Each row below holds a small network's activations on one input, seen along a few directions.
In each table, some parts of the input vary, and every possible input appears once, in random order.
Descriptions start from the smaller parts, as in this example, which fits no table here: line(6) and (point or line(9) or (values(2) and ring(8))).
Shared parts are said once, and a part with two or three values counts as separate values.
In the rows, zero is written as 128.

Other details of the inputs shift rows strongly along three fixed directions, in all tables alike. That doesn't count.
These rows show it; all are for the same input, with only those details redrawn:
[120 164 153 143  83 143 105 131 129 127  81  72]
[134 132 133 128 123 135 121 135 115 131 119 114]
[112  38 108 142 127 102 138 175 118 161 123 128]
[162 164 148  89 155 179 106 103  93 110 170 152]
[108  57 167  93 111 199  76 131  98 142 169 141]
[114 146 152 144  81 142 104 136 129 132  83  74]

Table:
r1: [138 153 130 102 146 161 132 122 100 115 140 153]
r2: [143 165 130  83 163 186 119  77  89  92 147 177]
r3: [105 163 141 144  82 135 127 141 129 116  59  77]
r4: [155 156  82 147 172  73 185 133 180 110 159 133]
r5: [147 162  75 143 160  56 174 122 173 111 164 136]
r6: [ 98  39  98 134 133 111 145 167 120 149 107 149]
r7: [126 160 152 119 143  99 128  87 150 126 178 158]
r8: [ 80  57 171  81  98 161  75 102 149 146 215 162]
r9: [109 165 174 167  80 115 121 108 180 123 110 107]
r10: [138 154 114 106 160 150 132 110 104 105 126 158]
r11: [163 148  88 143 168  77 169 147 116 130 116 134]
r12: [119 163 148 143  84 143  99 122 137 131  74  79]
r13: [156 148  78 145 171  79 167 120 118 128 103 145]
r14: [119 158 160 168  76 128 133 124 195 112 101  81]
r15: [155 154 128 114 149 143 127 123 107 131 147 141]
r16: [148 152 126 110 154 150 113 105 109 121 138 145]
Describe the family of inputs behind these rows.
> ring(6) or (values(2) and line(5))
Change only the line(5) part in r16. List by row number the other rows that result.
> r11, r12, r13, r15
A walk changes only the ring(6) part. It starts at r8 and steps to r7. List the rest of the walk in order.
> r9, r14, r4, r5

Table:
r17: [180 200 116 105 190 141 153 102 116  94 158 168]
r18: [127 134 139 132 127 120 128 117 135 121 131 129]
r19: [118 123 114 148 113  80 144 152 134 142  90 102]
r20: [138 136 125 127 127 128 125 130 120 132 131 115]
r21: [143  83  74 149 177  55 184 159 136 139 149 156]
r22: [133 136 141 124 125 123 128 128 123 130 123 130]
r23: [136 132 132 132 130 128 120 121 125 128 119 132]
r24: [119 139 129 127 126 122 124 117 138 130 134 129]
r25: [133 135 128 123 127 123 118 124 118 133 126 123]
r26: [141 135 137 132 130 132 124 133 128 134 128 121]
r27: [127 135 132 126 127 133 130 122 128 120 116 136]
r28: [124 138 124 123 125 131 128 133 120 121 127 129]
r29: [128 134 137 135 125 125 129 120 134 120 137 127]
r30: [122 136 132 128 130 134 132 119 127 125 117 136]
r31: [126 132 129 131 132 133 130 116 128 128 117 135]
r32: [135 138 138 128 123 129 129 131 122 128 127 129]
r33: [125 135 135 129 128 120 123 118 136 120 134 128]
r34: [136 133 122 129 129 134 122 127 123 126 127 117]
r35: [121  72 132  90 144 178 112 124 104 124 181 166]
r36: [131 132 130 129 128 133 127 118 129 123 115 134]
r37: [137 137 139 129 124 130 134 133 124 129 130 124]
r38: [136 131 127 133 129 139 134 124 130 122 122 127]
r39: [124 136 129 124 125 120 122 119 140 125 135 130]
r40: [113  52 156  78 130 192  86 126  92 138 199 170]
r41: [128 137 127 127 123 128 128 124 141 125 141 123]
r42: [131 137 125 127 119 128 132 123 146 127 138 124]
r43: [132 132 119 125 129 138 130 123 125 120 123 120]
r44: [118 136 123 123 130 131 130 120 123 124 118 129]
r45: [134 135 120 129 128 131 119 125 121 126 124 122]
r46: [140 136 133 134 126 128 124 128 123 132 128 128]
r47: [126 138 126 128 123 124 125 121 140 124 138 127]
r48: [138 136 128 124 133 131 121 132 123 133 131 115]
r49: [126 135 119 124 127 133 131 126 123 118 121 127]
r50: [127 134 122 122 132 138 130 131 129 119 123 121]
r51: [126 138 126 123 124 134 131 134 122 120 129 123]
r52: [142 134 135 133 126 131 127 130 124 132 131 123]
r53: [132 138 137 131 129 126 124 121 122 138 125 130]
r54: [129 135 133 130 131 128 126 126 141 121 139 121]
r55: [145 142 127 137 138 129 129 129 132 127 121 123]
r56: [129 131 119 125 127 136 126 122 123 121 120 125]
r57: [138 133 129 137 129 133 122 124 125 127 123 130]
r58: [118 141 127 121 128 128 128 127 120 126 125 131]
r59: [122 139 128 120 125 126 126 130 121 122 123 130]
r60: [126 139 126 122 129 134 129 138 126 122 127 122]
r61: [ 76  17 109 163  87  88 123 178 142 171  84  97]
r62: [122 134 122 123 131 133 126 116 123 127 118 127]
r63: [131 133 137 135 126 127 133 123 136 121 139 123]
r64: [ 87  25 141 109 115 165  89 137 111 158 157 146]
r65: [135 133 123 127 134 134 120 131 127 128 125 116]
r66: [123 139 128 125 123 122 128 115 142 132 133 132]
r67: [123 134 123 120 128 131 127 123 124 119 118 129]
r68: [142  75  64 141 180  69 180 164 129 142 129 152]
r69: [128 138 127 126 127 128 125 127 145 126 138 121]
r70: [130 135 132 135 131 129 123 119 125 133 119 131]
r71: [128 137 129 123 121 121 125 117 143 127 133 132]
r72: [121 139 136 128 126 130 131 127 125 128 122 136]
r73: [128 133 122 121 129 131 124 118 124 121 117 127]
r74: [139 116 137 102 155 160 126 129 113 121 170 167]
r75: [128 134 129 131 125 137 133 125 128 119 119 133]
r76: [126 136 131 134 126 122 126 121 136 120 137 125]
r77: [127 139 129 124 129 126 120 121 117 138 127 123]
r78: [133 131 127 133 127 137 129 122 128 122 118 132]
r79: [145  86  69 152 176  54 197 174 127 142 132 164]
r80: [133 137 132 120 130 130 126 136 123 129 131 117]
r81: [132 137 127 124 125 130 128 126 148 128 138 125]
r82: [135 132 128 132 133 140 131 127 134 123 119 125]
r83: [124 140 132 121 128 122 127 126 118 134 125 124]
r84: [120 137 134 131 129 121 125 116 135 125 134 128]
r85: [137 136 137 130 127 123 122 124 124 133 123 129]
r86: [130 133 130 130 127 140 136 128 129 119 124 129]
r87: [126 136 135 126 125 127 130 130 125 123 122 137]
r88: [131 135 137 134 130 128 131 126 140 122 136 122]
r89: [115 134 116 165  92  89 132 150 140 144  75  77]
r90: [137 137 140 127 129 131 130 136 128 130 128 123]
r91: [128 138 132 130 123 132 132 133 125 122 124 134]
r92: [128 136 127 126 118 128 126 120 144 126 137 130]
r93: [140 133 131 136 129 136 126 126 127 127 126 125]
r94: [ 82  29 154 123 107 150 103 136 128 152 157 142]
r95: [ 77 138 180 156  38 143  93 134 150 145  57  52]
r96: [134 137 129 123 126 127 130 133 119 128 132 119]
Changing only one part turns r95 into r22. The same change can be made to r72. Which row results?
> r87
Changing only one part turns r62 into r73. The same change can be made to r83. Which row results?
> r19
Describe the family of inputs behind these rows.
> line(5) and (line(4) or (values(2) and ring(6)))
Change only the values(2) part in r49. List by row number the other rows that result.
> r75
Change only the line(5) part in r50. List by row number the other rows that result.
> r35, r44, r49, r67
A walk changes only the ring(6) part. It starts at r89 and steps to r45. List the rest of the walk in order.
> r56, r49, r28, r40
Change only the ring(6) part in r90. List by row number the other rows that result.
> r17, r26, r55, r74, r82
A walk changes only the line(4) part. It starts at r71 and steps to r39. List the rest of the walk in order.
> r33, r18
Change only the line(5) part in r26. List by row number the other rows that result.
> r46, r52, r53, r85
